Each row below holds a small network's activations on one input, seen along a few directions.
Each table varies a few parts of the input and shows all the possible inputs, shuffled.
A made-up example of a description, with smaller parts first: one of 6 places along a line, together with either a single point or one of 9 places along a line or (one of 2 separate values, together with one of 8 places around a ring).
Shared parts are said once, and a part with two or three values counts as separate values.
In the rows, zero is written as 128.

Other details of the inputs vary at random and push rows far along two fixed directions, the same in every table; ignore that.

A family of inputs:
x1: [117 102 107 136 161 164 126  71 103 116 176]
x2: [146 135 134 127 140 145 128 152 156 135 120]
x3: [140 158  51  83 150 131  81 164 181 104 123]
x4: [127 112 123 162 177 173  89  91 112 106 125]
x5: [134 177  58  87 136 146  77 173 176 112 140]
x6: [105  97 109 129 154 163 101  67  97 119 150]
x7: [139 146 107  82  79  77 159 164 136 144  87]
x8: [143 144 167 126  37  74 190 159  84 173  84]
x9: [123 120 120  94 117 134 140 129 140 148 145]
x10: [140 118 121 169 184 175 114  94 118 104 151]
x11: [141 113  97 144 145 164 121  65 103 102 170]
x12: [123 136 120 124 155 116 148 139 146 141 137]
x13: [117 181  90  29 146  74 109 208 208 114 109]
x14: [104 105 150 153 160 149  88  84 123  81 156]
x15: [ 92 168  72  59 131  89 125 214 231 131 112]
x16: [142 107 112 135 130 180 105  66 114 113 168]
x17: [129  86 188 188 141 159 134  68  84 153 144]
x18: [135 123 185 162  75  74 191 185 122 153  58]
x19: [127 129 212 156 103  99 146 124  73 143 114]
x20: [109 165 137 100 104  89 151 190 148 172 101]
x21: [168 154 110 114 103  81 169 190 149 139 103]
x22: [121 133  47 124 167 179  51 119 183  68 163]
x23: [148 139  57 107 173 192  56 116 181  91 176]
x24: [120 124 102 118  93 120 133 126 141 111 125]
x25: [121 105 180 163 118  99 159 115  85 165  91]
x26: [145 115 202 158 125  86 174 118  84 133 122]
x27: [141 149 189 151  76  85 182 188 100 174  66]
x28: [108  95 169 173 113 159 131  63  45 147 147]
x29: [140  91 212 176 139 145 125  68  76 124 149]
x30: [ 96 114 111 111 109 120 138 132 141 126 131]
Description of these inputs: one of 5 separate values, together with either a single point or one of 5 places around a ring.
- Changing only the choice among 5 separate values turns x22 into x21. The same change can be made to x14. Which row results? => x26
- Which other rows agree with x13 in the choice among 5 separate values? List them by row number. => x3, x4, x6, x7, x25
- Change only the choice among 5 separate values in x1. List by row number the other rows that result. => x6, x9, x28, x30

A family of inputs:
x31: [119 154 108  87 178 129 102 158 184 115 147]
x32: [159 140 142 105  81  78 187 170 128 159 102]
x33: [140 143  98 101 110 110 140 152 146 130 120]
x34: [144  96 206 216  99 127 148  94  49 145  95]
x35: [141 146 106  98  85  89 157 177 153 139 100]
x36: [127 151  68  88 122 136  97 153 166 108 131]
x37: [122  98 214 199 118 123 136  97  66 134 100]
x38: [130  89 225 204 124 116 157  92  56 143 104]
x39: [128 147 117  72  94  88 169 165 148 158 122]
x40: [144 157 108  97 144 118 131 171 171 134 128]
x41: [122  81 178 182  87 128 159  69  50 148 121]
x42: [117  98  92 183 213 236  34  32 118  70 191]
x43: [100  89 111 167 154 205  65  24  78  97 178]
x44: [129 145 174 119 110  69 172 186 141 154  92]
x45: [141  96 164 194 152 167 121  73  81 122 143]
x46: [126 137 140  97  72  75 187 162 123 166 105]
x47: [107 147  66  65 133 132 112 143 169 122 147]
x48: [119 150 144 104 119  82 145 192 166 137  92]
x49: [117 153  41  91 207 190  49 127 198  81 173]
x50: [130 144  58  91 157 160  92 123 168  98 166]
- What is each input in this table made of? => one of 4 places along a line, together with one of 5 places along a line
- Changing only the place on the line of 5 turns x37 into x38. The same change can be made to x43. Which row results? => x47
- Start at x46 and move only the place on the line of 4, one step at a time. The first step leads to x50. Which rows follow, in order? => x45, x44
